A small network was shown many inputs. Here are its activations along a few directions, one row for each input.
In each table, some parts of the input vary, and every possible input appears once, in random order.
A made-up example of a description, with smaller parts first: one of 5 places around a ring, together with either a single point or one of 11 places along a line or (one of 2 separate values, together with one of 6 places along a line).
Shared parts are said once, and a part with two or three values counts as separate values.
In the rows, 128 means zero.

Other details of the inputs vary at random and push rows far along two fixed directions, the same in every table; ignore that.
These rows show it; all are for the same input, with only those details redrawn:
[159  72 133  86 132 123 152 132 148 140 154]
[167 111 100 115 174 122 110 152 106 151 153]
[147 146 100 144 179 124  79 145  76 128 131]
[159  72 133  86 132 123 153 132 148 140 154]
[106 164 133 159 144 129  72 116  71  84  97]
[ 62  96 224 110  32 136 156  56 156  34  77]
[157  46 152  66 106 124 181 122 176 137 157]
[157  45 152  65 107 124 181 121 176 137 158]

A family of inputs:
r1: [104 199 137 170 128 137  85 139  95 109  88]
r2: [162 115  82 120 179 116 118 134 111 154 159]
r3: [124 151  78 158 172 126  90 138  83 137 143]
r4: [ 50  99 203 115  38 125 162  46 163  39  83]
r5: [ 83 133 171 145  92 128 105  93 111  60  85]
r6: [152  85 135  88 103 111 195 113 204 169 147]
r7: [131 153  80 157 172 132  91 132  80 136 144]
r8: [149 114  78 135 164 125 119 141 113 157 162]
r9: [168 111  99 115 176 121 109 153 106 152 154]
r10: [ 75 142 159 152  82 150 119  96 103  63 100]
r11: [ 66 132 223 122  28 128 162  67 180  66  68]
r12: [ 98 164 127 161 139 139  74 140  71  85 100]
r13: [ 92 200 115 187 127 130  95 110 100 121  95]
r14: [147  85 138  95  88 134 199 136 194 168 154]
r15: [148 115  85 128 159 133 121 163 105 153 164]
r16: [ 86 203 116 182 129 129  97 112  99 121  96]
r17: [146  88 141  90  87 133 197 136 194 167 157]
r18: [152  88 141  81 102 116 200 106 203 167 148]
r19: [ 84 134 166 146  89 144 106 111 107  61  89]
r20: [129 187  87 167 159 125 100 138 106 162 130]
r21: [157 109 152 101 145 134 163 167 182 163 138]
r22: [140 187  88 159 172 111  95 136 107 159 124]
r23: [ 99 163 150 163 160 143  73 146  85  76  93]
r24: [ 80 176 162 160  77 147 131 101 124  94  89]
r25: [158 116  82 122 175 112 113 139 115 153 159]
r26: [152  49 149  69 100 134 178 143 175 134 160]
r27: [107 200 138 169 130 142  88 135  91 109  87]
r28: [104 165 132 160 137 145  75 132  69  81  99]
r29: [153 150  87 137 156 130 132 169 124 183 152]
r30: [148 115 115 109 120 128 176 123 170 178 154]
r31: [150 118  78 130 166 124 118 143 113 159 167]
r32: [153  47 151  68 104 119 176 127 179 137 159]
r33: [160 109  97 116 174 116 110 158 109 151 152]
r34: [147  80 117 101 119 135 158 145 146 144 168]
r35: [133 185  88 159 171 111  99 135 107 158 121]
r36: [169 144 100 132 168 114 118 160 130 180 139]
r37: [112 201 136 169 139 126  84 121  93 115  86]
r38: [ 67 129 218 127  25 143 166  83 175  65  68]
r39: [162 146  99 127 164 128 123 178 126 178 142]
r40: [158 112  81 126 174 112 115 137 115 152 155]
r41: [148  76 114 104 119 135 160 145 146 145 165]
r42: [ 81 170 176 150  86 123 119  97 133  89  74]
Question: Changing only one part turns r16 into r3. The same change can be made to r11. Which row results?
Answer: r32
Question: Changing only one part turns r36 into r5. The same change can be made to r27. Which row results?
Answer: r28
Question: What do these inputs look like to the network?
Answer: one of 2 separate values, together with either a single point or (one of 4 separate values, together with one of 5 places around a ring)
Question: Change only the choice among 2 separate values in r30. List by row number the other rows that result.
Answer: r7
Question: Change only the place on the ring of 5 in r42. List by row number the other rows that result.
Answer: r16, r29, r35, r39

A family of inputs:
r43: [ 84 205 128 184  87 126  93  90  82 103  77]
r44: [116  91 180  95  95 123 143  86 138  86 114]
r45: [123  81 141 108 133 137 147 144 146 113 144]
r46: [163  52  70  94 185 128 167 161 165 182 203]
r47: [106 214  63 203 203 131  75 153  85 155 126]
r48: [142  36 159  71  90 146 192 145 179 126 166]
r49: [201 108  87 109 188 134 107 178  88 168 168]
r50: [ 77 204 138 181 125 113  87  82 109  95  73]
r51: [132 216  86 189 183 143  68 184  65 152 120]
r52: [128 222  53 190 163 138  73 160  49 160 132]
r53: [199 149  89 122 176 132 123 181 114 199 152]
r54: [123 136 178 109  77 137 161  94 158 114  99]
r55: [ 75 166 128 168 125 116  73  74  75  66  91]
r56: [141 134 151 109 118 119 148 113 154 147 119]
r57: [186  54  79  86 153 143 158 187 143 187 212]
r58: [128 130 122 120 112 109 156  97 164 153 131]
r59: [ 80 155 171 149  97 141 140 122 151 101  93]
r60: [118  83 190  80  67 113 204  78 222 128 119]
r61: [152  79 174  76  90 119 189 143 205 155 134]
r62: [108 114 176 124  89 143 108 119 112  70  96]
r63: [157 139  74 141 200 128 137 181 148 196 163]
r64: [101 113 180 123 101 126 111 120 119  68  96]
r65: [187  63  61  83 145 136 162 168 129 188 211]
r66: [134  88 142 101 139 112 136 103 143 116 136]
r67: [ 84 203 160 170 125 119  79 125 110  84  57]
r68: [142 180  56 182 189 114  49 129  37 127 136]
r69: [108  84 179  96 103 117 137 117 156  76 104]
r70: [ 98 163 142 152  76 118 138  76 137 107 100]
r71: [124  92 179  95  87 138 147  91 134  84 115]
r72: [185 103  56 120 170 117 110 154  84 181 176]
r73: [174 102  66 115 207 102 107 143 112 170 170]
r74: [ 70 206 141 191  93 154  94 125  91  95  91]
r75: [158  82 170  78  77 135 187 141 196 156 133]
r76: [ 49 103 183 138  85 145 146  86 153  43  94]
Question: Changing only one part turns r59 into r45. The same change can be made to r67. Which row results?
Answer: r69
Question: What do these inputs look like to the network?
Answer: one of 2 separate values, together with either one of 6 places along a line or one of 11 places along a line

A family of inputs:
r77: [143  46 133  74  86 111 190  91 183 143 162]
r78: [ 99 199 118 183 137 140  62  98  45  84  93]
r79: [ 90  97 186 107  82 117 159  88 181  88 100]
r80: [ 94 104 185 111  81 149 146 122 140  77 109]
r81: [163 113  52 132 172 128 126 156 107 179 185]
r82: [168  85  93 100 179 115 157 160 171 183 175]
r83: [102 101 197 101  85 119 157  84 177  86  98]
r84: [ 95  78 168 103  75 118 154  74 158  81 116]
r85: [205 140  77 125 196 115 108 185 115 202 153]
r86: [ 73 219 116 192 125 123  93  96  99 110  85]
r87: [130  40 135  80  92 135 194 116 185 130 170]
r88: [120 194  96 178 164 117  52 104  44 105 106]
r89: [112 194 116 174 185 136  51 136  49  95  98]
r90: [ 80  86 172 107  86 126 165  86 169  78 115]
r91: [ 99 134 182 110  61 116 174  69 180 114  98]
r92: [138  84 148 101  94 142 190 140 190 153 148]
r93: [101 183 123 174 156 120  50  99  51  75  90]
r94: [100  86 181 106  62 151 157 107 144  79 120]
r95: [107 229 110 189 138 143  77 147  71 129  96]
r96: [193 139  76 134 192 136 115 202 115 203 168]
r97: [170  66  78  96 169 117 153 143 147 174 190]
r98: [134 108 170 103 108 125 143 127 157 113 107]
r99: [ 80 111 175 130  62 139 175  94 183  97 107]
r100: [192  77  89  88 137 121 148 163 132 183 183]
r101: [176 111 112  92 119 119 170 162 170 198 159]
r102: [104 188 136 168 152 127  51 130  56  75  77]
r103: [193 100 108  98 166 128 160 158 161 198 167]
r104: [100 215 135 172 123 135  99 105  96 118  86]
r105: [ 84  90 181 108  74 147 164 112 159  78 116]
r106: [ 81 147 175 144  95 132  95 118 100  59  80]
r107: [102 228 131 181 121 125  76 116  81 110  70]
r108: [183  88 114  91 163 137 154 192 156 183 173]
r109: [160 122  76 131 195 127 124 182 132 177 168]
r110: [108 184 126 172 142 129  50 119  46  74  83]
r111: [ 76 133 164 127  51 136 184  88 184 113 110]
r112: [ 88 129 171 116  57 113 174  72 185 116 100]
r113: [190  67  98  84 150 121 142 172 133 173 180]
r114: [ 80 191  96 194 141 126  66  93  57  87 103]
r115: [ 85 103 188 116  71 147 167 115 174  86 108]
r116: [ 90  83 179  99  84 116 156  85 167  80 108]
r117: [ 90 165 120 174 132 148  78 127  65  82 110]
r118: [147 106  83 122 181 128 126 169 123 157 168]
r119: [114  96 174 102  53 129 157  82 144  87 108]
r120: [178 158  56 136 182 131 132 189 122 219 175]
r121: [101 145 177 136  94 120 133  83 148  96  86]
r122: [113 205 123 180 182 136  55 139  66 104  91]
r123: [151  66 138  84  84 144 180 131 156 143 166]
r124: [108 116 144 130 106 123 161 103 171 126 121]
r125: [112 200 123 181 164 128  48 161  64 103  89]
r126: [170  63 127  79 134 133 164 128 151 150 167]
r127: [199 135  75 128 189 118 108 199 117 204 162]
r128: [167 126  91 128 175 107 126 148 142 183 149]
r129: [192 116  74 108 223 106 101 170 104 180 169]
r130: [182 121  47 131 184 136 115 179  91 191 190]
Question: Changing only one part turns r87 into r118. The same change can be made to r117. Which row results?
Answer: r105
Question: Changing only one part turns r99 into r111. The same change can be made to r128. Which row results?
Answer: r112
Question: What do these inputs look like to the network?
Answer: one of 6 places along a line, together with one of 9 places around a ring
Question: Change only the place on the ring of 9 in r115. List by row number the other rows that result.
Answer: r79, r82, r83, r98, r108, r109, r122, r125
